These are the activations of a small neural network, seen along a few directions. Each row is one input.
In each table, some parts of the input vary, and every possible input appears once, in random order.
Descriptions start from the smaller parts, as in this example, which fits no table here: ring(5) and (point or (values(2) and line(4)) or line(9)).
Shared parts are said once, and a part with two or three values counts as separate values.

Other details of the inputs shift rows strongly along two fixed directions, in all tables alike. That doesn't count.

Table:
R1: [ 14 -23  -4  -4  45  37   2  38  17 -17  47   0   5  -8  35  -2]
R2: [ -5   4 -22   7 -22 -16  -3 -21   0   8 -61  -4  -5  10 -17  17]
R3: [  5 -13 -35  14   7  10  -6   0  15   1 -47 -12   1   6  12  26]
R4: [-18  34  22 -23 -49 -38   6 -43 -25  20 -20  12 -19   8 -59 -24]
R5: [ -8  14  16 -19 -10 -18   1  -9 -17  10  -1   8  -3  -1 -14 -11]
R6: [ -7  11   8   4  -6  -7   1  -6  -8  -1  -2  10   5  -9 -13  -4]
R7: [ 22 -28 -20  32  16  36   0  19  23  -6  -9 -29   7  14  49  23]
R8: [  7   9  -9  18 -43 -18   1 -22   3  13 -42 -25  -4  17 -10   9]
R9: [ -2  12   6  -4  -9  -5   2 -15  -4   0  12  11  -8  -3 -22 -10]
R10: [ 12 -21   3   6  48  34   4  35  19 -23  62   2   3 -15  27  -3]
R11: [-15  19   5   1 -33 -28   5 -32 -18  16 -35   6  -3   1 -39  -4]
R12: [  6 -13  -4   1  25  20   3  16  15 -17  32   3  -1  -9  14   0]
R13: [  7  -6 -11   1   3   9   3  -5   7   0  -1   0  -8  -2  -5  -1]
R14: [ -5   7  21  19 -27  -9   8 -10 -11  10  -8 -15   5  12  -2   1]
R15: [-11   8   6 -18 -11 -20  -6 -12 -12   6 -10   5  -3   3 -13  -6]
R16: [ 19 -20 -60  18  10  26 -10  -2  28  -1 -68 -16  -5   8  27  33]
R17: [  6   0   5   0  11  12   1   6   4 -10  28   9  -4  -9  -2 -10]
R18: [-13  21  13   1 -28 -30   9 -29 -14   4 -12  10  -6   2 -42 -11]
R19: [  2 -10 -15   3  13   8  -5   9   4   5 -17  -2   5  -3  17  11]
R20: [ -8  17  35  -1   7  -7  10   0 -12  -9  59  23  11 -18 -17 -23]
R21: [  8 -12 -32  -6   6   6 -10   2   6   8 -46 -13  -5  11  17  19]
R22: [  2   0 -37  13 -17  -6  -5 -26  10   8 -66 -12 -10  13 -14  20]
R23: [ -2  -4  17 -14  20  -2   0  17  -5  -6  29   6   5  -5   8  -7]
R24: [ 12 -19 -10  13  36  28   3  21  16 -13  26   1  11 -13  26   4]
R25: [  4   2 -26  -8 -20  -1 -11 -20   4   9 -52  -4 -16  15 -15   7]
R26: [ 12 -29 -34  15  38  34  -6  29  27 -18  -8  -8  12  -7  44  27]
R27: [  4  -5  18   2 -10   0   1   5  -8  10   1 -20   1  17  18   1]
R28: [ 10   3 -20   2 -49 -13  -7 -23   6  20 -60 -32 -16  30  -9  12]
R29: [  3  -5   5   7  27  15   3  17   5 -17  45  12  11 -15  14  -6]
R30: [ 15 -13 -59   7  -7  14 -14 -16  21   3 -68 -13 -18  16   7  28]
R31: [ -5   4 -17 -12 -23 -11  -8 -24   0   8 -40  -1 -15  14 -22   1]
R32: [ -5   8 -17 -14 -28 -23  -7 -30 -12  23 -63  -6 -11  14 -21   6]
R33: [ -5   6 -13 -15 -13 -16 -10 -14 -10  10 -32   1  -7   8  -8   4]
R34: [ 21 -21 -45  22 -10  14 -15  13  24  10 -66 -39   3  21  45  39]
R35: [ -8   5  27 -17   6  -3   7   6  -6  -9  47  14  -1  -7 -13 -21]
R36: [-16  17  14  -7 -21 -30   3 -14 -17  10 -16  10  -2   2 -25  -6]
R37: [  4 -11 -10  -8  19   7  -7  12   5   0  -6  -7   0   3  16   8]
R38: [-16  22  45 -23  -3 -23   3  -4 -27   4  48  22   6 -11 -23 -27]
R39: [  0  -4 -14   7  10   6  -4   5   4  -6  -7   4   7  -5   9  11]
R40: [ 16 -14 -15  20 -14  18   1  -5  13   5 -24 -29 -11  23  18  15]
R41: [ 15 -27 -13   7  59  42  -9  49  21 -18  37   4  20 -15  60  14]
R42: [  9 -13 -56  14  -6   9 -13 -16  21   0 -73 -14  -6  12   9  29]
R43: [-13  11  16  -5  -5 -15   5   0 -16   7   6   9   4  -6 -11  -8]
R44: [ -8  16  44   0  12  -4  12   7 -14 -14  73  25  12 -24 -16 -31]
R45: [ -5   1 -19 -14 -15 -14  -9 -16  -3   9 -48  -6  -8  11  -7  11]
R46: [ 21 -27  -8   7  56  48   2  42  26 -24  56   2   5 -17  45   3]
R47: [  3   7  11  -3 -34 -20  -2  -6  -9  15 -14 -21  -2  15   0   0]
R48: [-19  27  38 -20 -28 -32   9 -25 -23  10  21  13 -12   3 -53 -30]
R49: [-12   6  35  -4  20  -5   8  20 -11  -6  54  14  12 -16   0 -16]
R50: [ -3   6  23  -5   3  -6  10   0  -4  -9  40  13  -5  -7 -18 -17]
R51: [ 15 -21 -28  -3  20  26  -7  10  18  -1 -15  -8  -5   5  20  10]
R52: [  6 -22  -6  10  45  30  -3  36  17 -22  37   4  19 -17  38   9]
R53: [-11  15  13  -5 -12 -16  -2  -7 -15   7  -6  11   2  -5 -14  -7]
R54: [ -4  -8   5  -2  25   8  -4  22   2  -9  26   8  13 -11  21   0]
R55: [-16  23  41  -4  -6 -18  14  -5 -21  -1  40  21   9 -18 -25 -22]
R56: [  6  -5 -29  -8  -5   0 -16  -7   2   9 -54  -8  -8  10   7  15]
R57: [ -2  -2  -3   6   9   4   4   1   6 -11  10   5   4  -8   1   1]
R58: [ 15 -28 -28  17  46  38  -2  36  23 -15   6  -7  14 -10  47  22]
R59: [  1  -5  18 -12  18   7   4  16   2 -11  42   9   0  -4   0 -14]
R60: [  4  14  24   5 -37 -18   8 -14  -5   7  16 -14  -7   8 -19 -13]
R61: [-10  -2  29  -6  27   3   6  27  -5 -14  59  15  16 -20  14 -12]
R62: [  7  -7  18   4 -11  10   4   5  -1   5  16 -17  -5  17  12  -6]
R63: [ 18 -28 -18  -4  49  42  -8  39  23 -20  37   1   5  -6  45   6]
R64: [  6  -3 -48  14 -18  -2  -5 -25  10  10 -80 -14 -11  15  -7  24]
R65: [-18  24  39 -13 -21 -27  11 -21 -19  -2  43  21  -7 -10 -45 -32]
R66: [-18  22  54 -13   5 -18  13   9 -25  -1  65  25  12 -22 -15 -31]
R67: [-19  22  70   2 -25 -27  17   0 -32  10  55   4  10   0 -14 -29]
R68: [  6  -8 -31  11   8  13  -9   0  12   0 -35  -2   6   1  14  22]
R69: [  6  -6   7   1  22  16   9  16   5 -12  43   6  -1 -11   5  -9]
R70: [  2   2   3 -12   5   6  -4   0   1  -1  14   8  -3   1  -5  -7]
R71: [-14  33  24   8 -72 -49   8 -38 -24  23 -34 -12  -2  13 -45  -7]
R72: [-26  33  36 -14 -29 -42   5 -21 -33  11  14  23   2  -6 -41 -23]
Description of these inputs: ring(6) and (values(2) or ring(10)).
The inputs of R44 and R17 match in every part but the ring(6) part. If R29 is changed in the same way as R44 into R17, which row does it become? -> R30
The inputs of R55 and R4 match in every part but the ring(6) part. If R2 is changed in the same way as R55 into R4, which row does it become? -> R59
Which other rows agree with R5 in the ring(6) part? List them by row number. -> R15, R21, R23, R27, R32, R33, R37, R38, R45, R47, R56
Which other rows does R60 become when the values(2) part takes its other values? List them by row number. -> R40
A walk changes only the ring(10) part. It starts at R19 and steps to R66. List the rest of the walk in order. -> R53, R41, R72, R54, R61, R36, R49, R43
Which other rows does R14 become when the values(2) part takes its other values? List them by row number. -> R71

Table:
R73: [-18  18  47 -16  -2 -13  15 -11 -20  -4  53  26  -6  -8 -39 -34]
R74: [ 6 -6  5 -4  3  9  2 17  2  3 10 -9  1  1 15 -1]
R75: [ 7 -6  2  4  2 13  1  6  8 -5 17 -7 -6  8 13 -1]
R76: [ 6 -4  2 15  5  5  5 11  2 -6 11 -3  9  0 11  4]
R77: [ 3 -8  5 -1  7  1  0 12 -2 -1  9 -5 10  4 19  1]
R78: [ 10  -5   4  10   7   9   4   4   9  -5  14 -12   4  -2   8   2]
R79: [-1 -6  5  0  8  1  0 12  0  1  9 -5  5  2 22  2]
R80: [ -4   8  -2 -12 -13  -9  -4 -14   2  -2   1   9  -9   3 -24  -8]
R81: [-2 -2  5  9  6  5  0  9  0 -4 10 -4  7 -3 19  7]
R82: [  6  -1 -41   4 -12   1  -4 -27   7  11 -60  -5 -13   8 -13  16]
R83: [  8  -5  -7  -7  12  12  -5   4   9 -11  13   7  -7  -4   4  -6]
R84: [ -3  -5  -7 -12  16   0  -8  12   5  -6   9   8   8  -6   9   2]
R85: [  3 -12 -48  -5  -5   5 -11 -16  10  13 -85 -12 -19  19  -1  28]
R86: [  4  -9   5  -1   7   6  -3  15   0   2  12 -10  -1   3  14   0]
R87: [  5  -5  -5 -13  16   5  -6  12   2  -6   8   5  -4  -8   8  -2]
R88: [ -4  10  16  -6 -14 -18  -1  -8 -10  11  -8  -6   5   6  -6  -4]
R89: [ 8 -8  1 11  3  8  7  5  5 -8 16 -8  4  0  9  1]
R90: [  6  -5  -9   0  13   8   1   3   9 -12  12   6  -1 -13   2  -2]
R91: [  7 -10 -57  -8 -12  -1 -19 -13  17  10 -81 -14 -15  17   1  30]
R92: [-8 -5 -1  0 22 11  1  7  0 -7  3 11  7 -9  6  4]
R93: [-6 -8  0 -8 24  6  0 10 -1 -3  2  9  5 -4  9  0]
R94: [  5  -4   1   5 -10   6  -3  -3   3   2   1  -9  -8  11  -2  -3]
R95: [ 3 -5  3 17  7  6  1 12  4 -3 11 -4  6 -3 10  2]
R96: [  1   0 -30   5  -2  -3  -7  -5  12  -3 -32   3  -1   0  -7  15]
R97: [ 7 -8  5 -3  5  5  1 14 -1 -1 12 -9  1  5 15  2]
R98: [  3  -1  -8   4  15   6  -1   9   6 -12   7  11   4 -13   4   0]
R99: [ 4 -2  3 14  3  8  5 14  6 -2  9 -3  9 -5 11  1]
R100: [ 2 -6  6 -2  5  4  0 15  1  3  7 -6 10  0 19 -1]
R101: [ 7 -5 -7 -5 16 18 -2  2  6 -3 14  8 -6 -1  3 -5]
R102: [-3 -4  7 10  4  4 -3  8 -2  0  8 -4  9 -3 12  4]
R103: [  3  -9 -42   6 -26  -9 -16 -20   6  21 -90 -24  -9  25   6  26]
R104: [ -3   1  -7 -11   8  -2  -5  -3  -7   7  -9   9   2  -2   0  -1]
R105: [  3  -6 -12  -1  12   6   0   4  13 -12  15   5   2 -10  -1   2]
R106: [ -1  -1  -5  -2  16   6  -6   8   1 -11   6  10   7 -14   9   2]
R107: [-1 -9 -5  3 20 13  8  2  7 -9  9  6 -2 -8 -1  0]
R108: [  3   1 -31  18 -23  -6  -4 -17   7  10 -62 -15  -9  16   1  22]
R109: [-15  37  19   3 -58 -49   6 -46 -24  22 -42  -1  -8  12 -56  -9]
R110: [-4 -5 -3  7 22 10  6  8  4 -8  4 11  4 -8  0  2]
R111: [ 2 -5  5  8  5  5  0 10 -2 -5 10 -3 12 -1 17  6]
R112: [ 12  -5   6   3   5  13  -2   6   9  -4  16 -10  -1   7   9  -2]
R113: [ 0 -3  6  7  3  9  1 13  1 -1  8 -4 12 -5 16  4]
R114: [ 11  -7 -16   5 -15   7  -3  -9   7   2 -25 -14  -9  19   3   8]
R115: [  4  -4  -5 -12  19  10  -3  10  -1   2   9   6  -3  -5   7  -1]
R116: [  6  -9   1  13   5   9   3   6   7  -4  15 -10   1  -2   8   0]
R117: [-11  24  58 -16 -13 -25  11   0 -25   5  56   7   3  -6 -26 -30]
R118: [ -4  -2  -8  -3  15   4  -7  10   5 -10   9   9  10 -11   6   6]
R119: [-16  23  51 -15 -19 -28  13  -5 -26   6  47   9  -4  -3 -24 -27]
R120: [-18  35  36 -12 -63 -39  10 -41 -26  19  -5   5 -14  12 -59 -29]
R121: [ 7 -6  2 10  1 11  8  8  9 -3 14 -9  4 -4  9 -1]
R122: [ -2  -1  -6  -1  19  11  -3   6  -2  -3   7  11   7 -10   8   3]
R123: [-27  36  48 -26 -28 -48   7 -24 -36   7  28  29  -1 -12 -51 -37]
R124: [ 4 -5 10  7  4  7 -1 10  3  0  8  0  9 -4 18  8]
R125: [  3  -1  -8   5  19  10   2   7   2  -3   8  12   4 -10   3   1]
R126: [-16  31   4   1 -67 -45   8 -57 -20  23 -52  -7 -20  17 -54  -5]
What do these inputs look like to the network? -> ring(6) and (line(4) or values(5))
The inputs of R105 and R80 match in every part but the ring(6) part. If R116 is changed in the same way as R105 into R80, which row does it become? -> R94
Which other rows does R117 become when the values(5) part takes its other values? List them by row number. -> R74, R86, R97, R119
A walk changes only the ring(6) part. It starts at R75 and steps to R119. List the rest of the walk in order. -> R79, R81, R108, R126

Table:
R127: [-17  24  14 -13 -32 -28   5 -35 -15   6  -5  18 -12   1 -52 -19]
R128: [  1  -2  10  -3  21  11   2   9   4 -16  43  17   0 -13  -1 -13]
R129: [ 11 -21 -59   5  13  18 -21   2  21   1 -73  -9  -3  10  29  34]
R130: [-16  28  26 -12 -27 -32  11 -30 -21   6   9  17 -11  -5 -55 -26]
R131: [ -2   3 -13  13 -34 -15  -3 -19  -7  21 -61 -21  -4  22   0  16]
R132: [ -4   1  23  -5  23   7   9  13  -1 -17  60  19   2 -18  -8 -17]
R133: [ 15 -12 -38   2 -25   7 -10 -18  14  15 -71 -30 -22  32   5  21]
R134: [  5  -1  13  10 -12  -1   7  -3   2  -2  15 -15   0   8   3  -3]
R135: [-14   2  27 -11  27   0   4  19  -9 -11  52  21  14 -20   2 -15]
R136: [ -2  -2 -15  -1   3   4  -2  -8   7  -4 -11   5  -7  -1 -11   2]
R137: [ -3  -2   3  -7  22   7  -3  14  -2  -7  19  13  10 -11  12  -2]
R138: [  7  -5   4  -2  27  18   1  13   7 -15  43  11   2 -13   7  -8]
R139: [ -5  14  -9  -6 -21 -12  -1 -28  -5   5 -26   8 -12   5 -31  -4]
R140: [ 20 -17 -11  16   2  23  -1  20  20  -8   8 -23   2   6  32  11]
R141: [ 20 -24 -30  16   7  22 -12  26  21   0 -30 -29   9  10  52  29]
R142: [ -1  -9 -28  -4  10   6 -11   2   8   0 -34   2   2   2  11  16]
R143: [  9  -2 -16  19 -28   4   2 -20   7  13 -50 -23 -10  20  -3  14]
R144: [  6  -9  -6   2  27  17   4  15  13 -14  26   8   0 -10   7  -1]
R145: [ -7  10  13   4 -32 -26   2 -16 -13  13 -23 -14   1  14  -7   2]
R146: [ -4   8 -30  -6 -19 -15 -13 -25  -5  14 -67  -1  -8   9 -13  16]
R147: [ 14 -17 -24   4  29  28  -3  15  20 -11   9   1  -2  -7  22   8]
R148: [  5  -5  33  15  11  15  14  20  -1  -9  64  -5   8  -4  15 -15]
R149: [  6  -6  -1  -3  19  12   4   7   6 -10  26   8   1 -11   0  -6]
R150: [ -1  -2  40   9  16  10  11  26  -9  -3  53  -1  18  -8  23 -10]
R151: [  0  -6  37 -11  19   7   5  29  -8  -2  57  -1   9  -3  21 -15]
R152: [-23  31  30 -18 -26 -39   5 -25 -30  14   4  21  -2  -8 -43 -22]
R153: [-22  29  30 -19 -26 -40   7 -25 -31  13   3  20   1  -8 -45 -22]
R154: [ 11 -26 -46   5  32  26 -14  20  22  -7 -38  -7   4   0  37  32]
R155: [ 20 -18  -9  17  10  23  -3  21  22  -8  13 -22   5   7  32  11]
R156: [-15  18   2 -11 -21 -28  -1 -22 -17  13 -32   8  -5   0 -31  -5]
R157: [-13  25  33  -2 -45 -39   3 -19 -23  18  -4  -5   3   9 -28 -12]
R158: [ -1  -7  -1  -3  30   9   0  22   4  -9  19  10  10 -12  17   2]
What do these inputs look like to the network? -> values(2) and (point or line(5) or ring(10))
The inputs of R149 and R153 match in every part but the values(2) part. If R130 is changed in the same way as R149 into R153, which row does it become? -> R156
Which other rows does R131 become when the values(2) part takes its other values? List them by row number. -> R148

Table:
R159: [-1 -6 -8 -5 12  3 -3  2  4 -6 -3  4 -1 -2  1  3]
R160: [ -7   4   8  -4 -12 -14   1  -7  -8   7  -8  -4  -1   7  -6  -1]
R161: [ -4   6   9  -3 -10  -9   1  -9 -12  11 -10  -2  -2   6  -5  -4]
R162: [ 15 -15 -21   8  10  18  -3  12  18  -6  -3 -13  -2   2  19  10]
R163: [-5  3 10 -3 -8 -6  1 -1 -8  6 -8 -2  0  6 -4 -2]
R164: [ -2   5   7  -5 -10 -12   0   0  -6   7  -5  -5   2   3  -2  -1]
R165: [ -5   7  -1  -8  -2  -5   0 -13  -8   6  -8   8  -5  -1 -15  -5]
R166: [  1   7   4   1 -12  -2   5 -15  -4   5  -4  -1  -9   5 -14  -6]
R167: [  2  -1 -10  -6   7   3  -9   3   4  -4  -1   5   1  -4   4   1]
R168: [-3  1 -8  7 10  0  0  3  1 -5 -4  9  6 -9  3  6]
R169: [ -3   4   3   1 -14  -8   4 -13  -1   1  -2  -3  -8   6 -16  -3]
R170: [ -7   4   0  -8   0  -3   1  -6  -4   2  -6   9  -4  -1 -13  -3]
R171: [  4 -12 -13  15  12  12  -2  14   7  -3 -11  -9  12  -4  28  16]
R172: [ 16 -13 -21   7   7  19  -6  10  18  -8  -2  -9  -1   4  21  10]
R173: [  9 -13 -11   7   9  20   2   8  14  -5   1  -6  -5   3  14   6]
R174: [ -1   7   5  14 -11  -5   5 -10   0   0  -2   0   4  -1 -12  -1]
R175: [ -4   5  47  -8  19   1   5  29 -11 -10  82  12  16 -16  13 -22]
R176: [ -4   8  -1 -10  -6 -12  -1  -8  -3   2  -9   7  -3  -3 -15  -3]
The inputs of R170 and R163 match in every part but one. If R168 is changed in the same way as R170 into R163, which row does it become? -> R171
What do these inputs look like to the network? -> values(3) and (point or line(5))
Which other rows does R162 become when the values(3) part takes its other values? List them by row number. -> R164, R176
A walk changes only the line(5) part. It starts at R172 and steps to R162. List the rest of the walk in order. -> R169, R173, R166
